Each row below holds a small network's activations on one input, seen along a few directions.
Each table varies a few parts of the input and shows all the possible inputs, shuffled.
Descriptions start from the smaller parts, as in this example, which fits no table here: one of 8 places around a ring, together with either a single point or (one of 2 separate values, together with one of 4 places along a line) or one of 11 places along a line.
Shared parts are said once, and a part with two or three values counts as separate values.
In the rows, zero is written as 128.

Other details of the inputs shift rows strongly along three fixed directions, in all tables alike. That doesn't count.

Rows:
r1: [120 116 121 116  93  94 141 109 113 142 149]
r2: [116 114 142 126 172 167 138 133 134 109 121]
r3: [111 112 131 139 176 159 143 152 128 108 128]
r4: [ 87 137 118 107  75 144  96 138 108 149 149]
r5: [142 129 119 115 113  92  65  89 128 123 138]
r6: [152 120 146 144 200 134 160 130 153  99 116]
r7: [128 144 123 112  91  92 124 144 143 153 152]
r8: [124 157 108 140  66 119  76  98  91 125 124]
r9: [ 99 129 125 177 162 208 126 107  91  60  90]
r10: [184 150 115 126 131  54  82  72 145 113 123]
r11: [124 118 115 167 124  93  61  20 114 135 124]
r12: [145 143 132 118 106 120 144 146 123 147 117]
r13: [ 81  89 140 167 163 200 128  77  80  74 131]
r14: [ 82 142 107 126  69 130 106 147 118 137 153]
r15: [121 121 145 129 164 166 138 128 129 112 124]
r16: [ 92 132 129  94  85 147 133 168 122 167 150]
r17: [172 133 132 121 142  77 112 120 142 143 144]
r18: [173 137 100 141 144  55  49  49 141  76 114]
r19: [173 117 150 109 144 105 145 139 157 139 113]
r20: [155 129 126 118 135  72 115 123 163 128 137]
r21: [ 87 129 126 151 140 191 140 149 100 117 139]
r22: [125 143 109 155  70 129  38  62  89  99 126]
r23: [135 136 132 113 117 126 154 159 133 140 112]
r24: [ 81 144 105 124  65 126 100 145 116 140 154]
r25: [166 128 123 111 127  77 116 128 146 127 107]
r26: [ 83 135 118 122  94 146 139 165 128 141 148]
r27: [162 119 147  87 148  92 141 146 165 158 135]
r28: [133  90 141 166 212 124 172 102 145 142 111]
r29: [170 128 137 111 147  96 153 144 151 134 105]
r30: [149 125 137 133 199 134 163 128 153  94 102]
r31: [166 110 145 105 147 102 139 145 158 137 110]
r32: [101 147 112 131  71 137 102 137  94 157 165]
r33: [118 126 139 148 171 166 163 143 135 103 125]
r34: [123 116 130 175 202 169 110  96 116  60 117]
r35: [141 146 124 120  95 113 124 135 120 141 118]
r36: [170 124 150 102 159 108 143 131 151 148 132]
r37: [ 78 119 123 147 146 190 140 157 111 109 137]
r38: [125 146 110 101  91  94 126 144 143 149 138]
r39: [166 132 144 121 155  94 153 138 158 140 135]
r40: [ 60 111 122 176 135 175 166 116 115 142 125]
r41: [174 134 141 107 132  89 108 104 139 150 139]
r42: [103 104 105 198 128 130  31   7  61  49 146]
r43: [112 134 132 121  76 162 137 152 107 156 134]
r44: [167 110 152 137 181 146 151 125 144 105 100]
r45: [180 127 142 115 123  91 115 114 145 139 119]
r46: [169 119 134 108 118  82 104 121 151 135 117]
r47: [172 136 144 106 133  88 107 104 139 151 138]
r48: [ 90 129 124 132 118 179 153 164 114 116 109]
r49: [153 114 138 133 185 130 150 137 146  93  87]
r50: [ 90 128 127 106  97 161 131 157 120 151 147]
r51: [160 138 130 107 148  90 150 137 160 134 122]
r52: [ 84 131 125 141 126 177 156 159 122 118 138]
r53: [126 130 124 107 112 102 144 162 154 152 147]
r54: [ 77 133 113 139 132 183 147 150 116 101 119]
r55: [151 120 127 198 216 149  66  40 104  36 110]
r56: [ 82 107 130 127  88 138 163 141 105 147 163]
r57: [116 134 107 131  58 119  59  98 108 123 134]
r58: [ 87 150  95 117  64 131 109 138 114 138 144]
r59: [133 131 145 103 131 138 144 146 132 156 139]
r60: [102 134  90 194 129 134  16  31  96  31 125]
r61: [163 117 134 101 152  80 143 158 162 156 144]
r62: [ 93 144 123 111  74 148 101 131 105 152 152]
r63: [ 93 145 124 136 126 182 162 151 110 124 125]
r64: [163 138 130 108 124  61 122 129 161 147 142]
r65: [148 147 119 141 109  85  82  88 127 122 143]
r66: [164 122 141 139 183 136 158 130 139 100  92]
r67: [118 104 137 137 112 122 162 120 135 187 114]
r68: [161 121 123 115 144  72 106 128 148 137 141]
r69: [100 136 127 149 123 192 152 146  96 111 109]
r70: [161 136 127 108 148  91 151 137 159 134 122]
r71: [128 145 113 158  69 130  39  59  87 101 128]
r72: [135 116 152 142 161 180 158 138 124 113 105]
r73: [127 138 129 129 155 148 161 142 134 118 117]
r74: [130 132 123 109 110 113 135 155 132 139 112]
r75: [100 137 116 106  73 139 146 176 119 156 127]
r76: [153  85 152 137 186 125 180 113 127 100 102]
r77: [136 135 141 105 119 128 131 137 131 155 142]
r78: [ 94 144 107 119  62 136 108 146 105 139 125]
r79: [100 112 125 153 162 143 189 119 138 152 107]
r80: [125  80 154 139 152 158 167 115 113 111 119]
r81: [ 72 113 121 170 127 178 167 118 102 142  97]
r82: [189 151 114 139 137  52  64  50 138  99 121]
r83: [166 132 140 120 149  91 149 136 156 142 137]
r84: [171 130 128 107 130  63 115 131 149 156 149]
r85: [ 90 140 107 112  64 120 101 159 110 163 164]
r86: [136 119 139  97 105 122 147 166 146 160 125]
r87: [160 116 150 145 207 138 155 130 139 109 123]
r88: [ 94 121 135 142 122 198 141 145 108 111 114]
r89: [129 126 126 104 119 103 135 165 141 163 151]
r90: [120 119 135 143 176 158 144 141 126 109 129]
r91: [ 98 132 118 118  59 146 102 140 112 143 135]
r92: [ 98 145 121 117  80 139 150 169 124 161 156]
r93: [ 98 145 110 130  76 140 105 141  98 152 162]
r94: [166 108 152 125 176 135 158 137 154 115 103]
r95: [134 146 124 115 119 124 157 148 133 147 132]
r96: [138 138 132 101 106 114 158 168 136 157 117]
r97: [122 139 116 108 117 112 139 148 143 138 129]
r98: [140 125 124 102  79 100 106 139 135 154 131]
r99: [120 116 146 129 175 177 152 137 131 111 122]
r100: [128 136 127 130 154 149 163 142 134 117 119]
r101: [ 76 133 113 138 133 183 146 150 115 102 118]
r102: [171 127 155 105 159 108 144 129 149 151 132]
Each input here is: one of 6 places around a ring, together with either one of 2 separate values or (one of 3 separate values, together with one of 5 places along a line).
The inputs of r10 and r45 match in every part but the place on the ring of 6. If r30 is changed in the same way as r10 into r45, which row does it become?
Answer: r88
The inputs of r93 and r44 match in every part but the place on the ring of 6. If r55 is changed in the same way as r93 into r44, which row does it become?
Answer: r72
The inputs of r47 and r8 match in every part but the place on the ring of 6. If r102 is changed in the same way as r47 into r8, which row does it become?
Answer: r12
Change only the choice among 2 separate values in r28. List by row number the other rows that result.
Answer: r42
Change only the place on the line of 5 in r12. List by row number the other rows that result.
Answer: r23, r35, r48, r49
Change only the choice among 2 separate values in r81. List by row number the other rows that result.
Answer: r76
Change only the place on the ring of 6 in r97. List by row number the other rows that result.
Answer: r2, r26, r78, r86, r89
